arr =
[[118 121 146 124 137 129 131 108 114]
 [140 125 103 123 125 123 137 120 136]
 [133 114 111 152 116 118 126 116 120]]
Counting starts at 1.
Which number is the entry in the top-left corner?
Answer: 118
Which number is the entry directly below 124?
Answer: 123
Which number is the top-right entry?
Answer: 114
The entry just right of the centre entry is 123
Which number is the entry just left of the smallest entry?
Answer: 125
Which number is the entry in row 1 and column 3?
Answer: 146
The centre entry: 125
Which number is the bottom entry of the column that holds the smallest entry?
Answer: 111
Which number is the entry in row 1 and column 2?
Answer: 121
Which number is the entry at row 2, column 3?
Answer: 103

a =
[[125 136 133 136]
 [139 141 129 137]
 [133 141 129 124]
 [128 142 126 131]
 [124 111 122 141]
 [121 129 125 141]
 [136 142 119 133]
 [132 156 128 114]
 [123 122 127 127]
 [127 105 129 134]
 [129 145 133 126]]
Counting starts at 1.
The top entry of the column that holds the smallest entry is 136
The entry in the bottom-left corner: 129
Find the entry in row 2 and column 3.
129
Find the entry in row 2 and column 2.
141
The entry just left of 156: 132
The entry at row 3, column 1 -> 133
The entry just right of 121: 129
Find the top-left entry.
125
The bottom-right entry -> 126
The entry directly above the smallest entry: 122
The top-right entry is 136
The entry directly above 131: 124
The entry directly below 132 -> 123
Find the entry in row 2 and column 1.
139
Find the entry just right of the smallest entry.
129
Find the entry in row 1 and column 3.
133
The bottom entry of the column that holds the smallest entry: 145

[104 118 107 106 135 119 119 154 127 142 108 127 126 110]
The third entry from the right -> 127
Which number is the second entry from the right? 126
The 1st entry from the left -> 104
Which number is the maximum? 154

[119 149 115 130 141 143 123]
What is the second entry from the right?
Answer: 143
What is the third entry from the right?
Answer: 141
What is the first entry from the left?
Answer: 119

Questions about the array below. Rows and columns are numbered from 1.
1) Report the entry just left of the smallest entry.
2) Report the entry in row 1 and column 1.
3) Report the entry directly below the largest entry.
4) Report the entry in row 2 and column 1.
5) Report the entry just left of the largest entry.
6) Report the entry just right of the largest entry.
[[129, 134, 129, 127, 139, 134, 126, 139, 125, 133, 129],
 [129, 125, 128, 128, 129, 124, 129, 110, 112, 129, 136],
 [123, 130, 132, 124, 133, 126, 133, 134, 124, 130, 134],
 [111, 130, 134, 107, 141, 117, 134, 132, 142, 110, 114],
 [129, 136, 122, 119, 134, 133, 131, 133, 129, 122, 133],
 [136, 138, 121, 126, 123, 141, 117, 150, 123, 134, 120],
 [141, 117, 126, 145, 129, 121, 117, 109, 120, 137, 129],
 [135, 131, 128, 125, 139, 125, 132, 134, 130, 120, 128],
 [126, 143, 127, 129, 146, 121, 136, 132, 140, 121, 129],
 [139, 134, 138, 131, 132, 135, 125, 144, 130, 128, 125],
 [129, 122, 132, 135, 121, 129, 122, 130, 127, 129, 127],
 [140, 132, 128, 137, 132, 133, 127, 125, 124, 130, 133]]
1) 134
2) 129
3) 109
4) 129
5) 117
6) 123

Read these off the grid that follows.
1) Give the entry in the bottom-left corner.
2) Give the third entry on the main diagonal.
3) Give the second entry from the end, reading row by row.
4) Give the entry just left of the largest entry.
5) Give the top-left entry.
6) Give the smallest entry in the last row.
7) Give the smallest entry in the first column.
8) Give the last entry in the row that holds the largest entry.
[[145 131 129 124 127 101 141 103 138 125 141 117 136 108 125 130]
 [126 124 126 117 145 155 109 128 123 107 111 120 117 119 139 135]
 [147 139 122 110 128 120 120 112 139 116 129 109 137 107 134 113]
 [148 134 127 122 127 104 137 104 139 123 139 116 137 107 127 126]
 [120 114 140 122 126 102 152 109 131 133 138 127 130 130 112 142]
 [122 136 124 144 111 132 126 154 125 148 132 143 133 150 126 114]
 [112 127 130 128 110 125 132 147 126 149 131 139 134 156 117 113]
 [130 139 121 157 119 138 124 154 122 142 131 146 127 139 134 123]
 [131 129 124 105 140 148 107 123 128 107 113 113 124 116 138 123]]
1) 131
2) 122
3) 138
4) 121
5) 145
6) 105
7) 112
8) 123
